Each row below holds a small network's activations on one input, seen along a few directions.
In each table, some parts of the input vary, and every possible input appears once, in random order.
Descriptions start from the smaller parts, as in this example, which fits no table here: one of 6 places along a line, together with either a single point or one of 11 places along a line or (one of 3 separate values, together with one of 8 places around a ring).
Shared parts are said once, and a part with two or three values counts as separate values.

Other details of the inputs shift rows strongly along two fixed directions, in all tables alike. That doesn't count.

Table:
row 1: -66 22 20 -7 11 -4 -11 -1 4 21 -44 -24 -39
row 2: 10 -19 -72 13 -41 -4 26 8 21 -40 -1 15 12
row 3: 26 -20 -72 15 -43 -4 35 3 11 -48 2 22 29
row 4: -89 19 12 -8 -1 -9 -11 7 20 17 -58 -30 -50
row 5: -85 14 16 -5 -1 -4 -11 1 18 18 -55 -23 -46
row 6: 1 6 16 -6 18 6 -18 7 -6 8 5 -2 -5
row 7: 72 0 32 -6 38 21 -19 6 -40 14 50 19 42
row 8: 21 -19 -3 23 -6 -35 24 -5 29 4 4 -5 0
row 9: -62 15 -8 -13 -22 -10 6 -3 22 -4 -32 -16 -35
row 10: 40 0 26 -3 24 20 -12 -10 -27 12 25 12 31
row 11: 8 -13 40 5 21 -30 -2 -5 19 31 0 -19 -15
row 12: 79 3 35 -6 29 21 -27 7 -37 12 58 14 32
row 13: -67 28 27 -16 5 -8 -7 -7 -1 19 -41 -23 -46
row 14: -60 22 24 -11 13 0 -18 -10 7 22 -32 -27 -33
row 15: 42 10 28 -12 18 14 -8 -3 -30 13 30 9 23
row 16: 34 2 22 -1 22 16 -24 5 -17 10 23 2 15
row 17: 10 11 22 -9 11 6 -11 10 -16 11 11 1 -1
row 18: 8 -28 -68 15 -48 -2 23 13 29 -44 -3 21 13
row 19: -57 13 16 -5 3 2 -11 -11 13 13 -35 -17 -29
row 20: -13 20 44 -15 19 6 -24 4 -13 22 5 -12 -16
row 21: 38 7 30 -10 17 12 -12 7 -28 12 31 9 19
row 22: -2 10 15 -7 21 6 -8 0 -17 14 0 -1 -4
row 23: 53 -35 -5 20 -1 -22 31 -10 15 -3 38 -2 30
row 24: 39 0 26 3 22 17 -20 -11 -25 5 21 7 19
row 25: 85 2 34 2 39 24 -29 -9 -44 11 50 11 42
row 26: 80 -5 26 1 33 22 -23 4 -41 13 53 19 50
row 27: 14 -32 -93 12 -59 -9 41 17 32 -60 10 29 25
row 28: 34 10 27 -10 30 15 -10 -5 -28 15 25 7 25
row 29: -70 15 -12 -8 -24 -15 8 -5 19 -8 -42 -17 -45
row 30: -16 -1 8 0 1 6 -6 3 -2 8 -9 3 0
row 31: 11 -34 -5 16 -12 -33 26 -1 29 1 11 -9 1
row 32: -17 23 38 -13 22 5 -22 -4 -18 27 -1 -12 -26
row 33: -90 23 8 -10 2 -11 -8 -1 20 14 -54 -27 -57
row 34: 70 2 28 -4 36 19 -19 -11 -38 4 44 16 33
row 35: -65 8 15 -3 -4 -1 -14 1 16 11 -37 -16 -36
row 36: 11 -22 -62 14 -39 -1 32 6 14 -39 -5 21 17
row 37: -50 16 16 -10 11 -2 -10 5 5 17 -29 -16 -29
row 38: -14 19 35 -8 25 9 -18 -8 -15 26 -7 -13 -1
row 39: 3 18 38 -12 24 8 -17 0 -29 27 7 -4 -8
row 40: -67 5 -14 2 -16 -6 1 -1 25 -5 -48 -15 -42
row 41: 37 8 28 -9 30 16 -18 -7 -24 14 30 5 21
row 42: -14 -21 -78 15 -56 -9 42 0 30 -51 -26 18 6
row 43: 39 -60 -112 47 -81 -46 88 0 61 -73 14 21 32
row 44: 26 -28 -76 14 -46 -2 24 13 23 -46 14 22 28
row 45: 14 -17 -71 9 -44 -7 42 2 14 -47 -2 25 19
Description of these inputs: one of 5 places around a ring, together with either a single point or (one of 2 separate values, together with one of 4 places along a line).
Question: The inputs of row 19 and row 18 match in every part but the place on the ring of 5. If row 28 is changed in the same way as row 19 into row 18, which row does it become?
Answer: row 37
Question: The inputs of row 13 and row 21 match in every part but the place on the ring of 5. If row 43 is changed in the same way as row 13 into row 21, which row does it become?
Answer: row 31
Question: Start at row 42 and move only the place on the ring of 5, one step at a time. The first step leads to row 10. Which rows follow, in order?
Answer: row 30, row 5, row 36

Table:
row 46: -43 27 -15 -17 -19 4 5 0 -6 -7 -28 -2 -23
row 47: -43 -6 -4 14 4 -9 10 -16 20 7 -43 -11 -10
row 48: 52 -37 -44 15 -28 -9 17 28 20 -25 33 20 33
row 49: -52 0 28 11 20 -6 -16 -18 16 23 -48 -24 -28
row 50: 55 -27 -47 4 -34 -13 42 19 6 -27 39 28 40
row 51: -40 7 2 -10 -18 -29 8 11 26 1 -12 -17 -43
row 52: 93 15 76 -11 69 47 -68 3 -71 34 66 15 32
row 53: 54 -16 -46 18 -23 -7 42 -19 -5 -36 21 20 38
row 54: -40 6 -4 7 -4 -17 10 -23 17 -4 -33 -21 -34
row 55: -10 41 122 -30 67 -3 -41 -5 -41 75 16 -30 -32
row 56: -33 -4 -1 2 -17 -20 -3 19 32 3 -10 -16 -36
row 57: 82 17 78 -13 78 50 -56 2 -73 43 53 18 50
row 58: -55 22 -13 -13 -12 6 5 4 0 -2 -38 -2 -18
row 59: 49 -7 -57 -1 -32 12 11 10 -10 -43 29 30 22
row 60: -49 6 -2 9 -1 -14 21 -22 12 6 -43 -14 -15
row 61: 51 -35 -48 10 -26 -9 29 26 15 -22 35 24 40
row 62: -62 17 19 -9 12 14 -31 10 1 13 -40 -13 -32
row 63: 54 -33 -43 29 -19 -1 18 -11 12 -34 18 17 27
row 64: -62 6 0 -15 -17 5 -4 -19 28 -6 -15 -22 -11
Question: Describe the family of inputs behind these rows.
Answer: either a single point or (one of 3 separate values, together with one of 6 places around a ring)
Question: Change only the place on the ring of 6 in row 50. List by row number the other rows that result.
Answer: row 48, row 51, row 55, row 56, row 61
Question: Change only the place on the ring of 6 in row 52. List by row number the other rows that result.
Answer: row 46, row 57, row 58, row 59, row 62

Table:
row 65: 12 -8 24 6 13 4 -16 -1 3 12 12 -6 6
row 66: 6 2 15 0 16 21 -18 -11 -13 4 2 2 10
row 67: 12 1 17 0 13 10 -20 9 -12 8 6 4 0
row 68: 39 7 7 -12 7 3 9 4 -22 3 37 11 22
row 69: 11 5 10 1 22 16 -19 -8 -14 4 1 1 4
row 70: 39 -14 5 8 12 18 -16 -1 -9 -2 25 11 28
row 71: -93 33 64 -14 27 -13 -18 -25 6 40 -49 -45 -59
row 72: 10 9 14 -4 13 16 -17 1 -21 3 2 8 1
row 73: 6 5 14 -11 13 12 -20 17 -12 10 12 3 6
row 74: -14 6 -44 -7 -36 -3 25 6 8 -25 -8 10 3
row 75: -15 -5 -36 8 -25 -20 29 -10 21 -23 -14 -5 -11
row 76: -18 -5 -25 -8 -27 -17 22 15 20 -9 -2 1 -10
row 77: -8 -18 -50 14 -25 -5 11 6 25 -28 -12 7 -1
row 78: -16 -11 -28 4 -32 -21 25 8 23 -16 -11 1 -16
row 79: 35 5 0 -11 9 21 -11 11 -24 -4 26 19 28
row 80: 25 -7 26 3 14 -3 -5 -10 -2 11 20 -2 11
row 81: 26 -5 22 3 10 2 -14 11 -9 11 18 2 3
row 82: -12 -17 -36 15 -24 -15 14 7 33 -19 -12 -3 -9
row 83: -67 23 57 -8 31 -18 -22 -12 12 41 -39 -40 -56
row 84: -26 -17 -29 15 -9 -13 39 5 16 2 -36 7 21
row 85: -19 -4 -32 6 -27 -1 18 -16 14 -23 -18 0 0
row 86: 21 -2 17 -8 10 5 -13 19 -9 13 25 1 10
row 87: 15 10 22 -4 10 -4 2 -6 -18 10 13 -1 -3
row 88: -16 4 -32 2 -29 -5 19 -4 5 -21 -17 6 -9
row 89: 46 1 0 5 13 10 -4 -16 -21 -4 21 8 22
Question: Describe the family of inputs behind these rows.
Answer: either a single point or (one of 4 places along a line, together with one of 6 places around a ring)
Question: Start at row 85 and move only the place on the line of 4, one step at a time. The first step leads to row 89. Which rows follow, in order?
Answer: row 88, row 74
Question: Change only the place on the ring of 6 in row 70. List by row number the other rows that result.
Answer: row 65, row 66, row 71, row 80, row 85
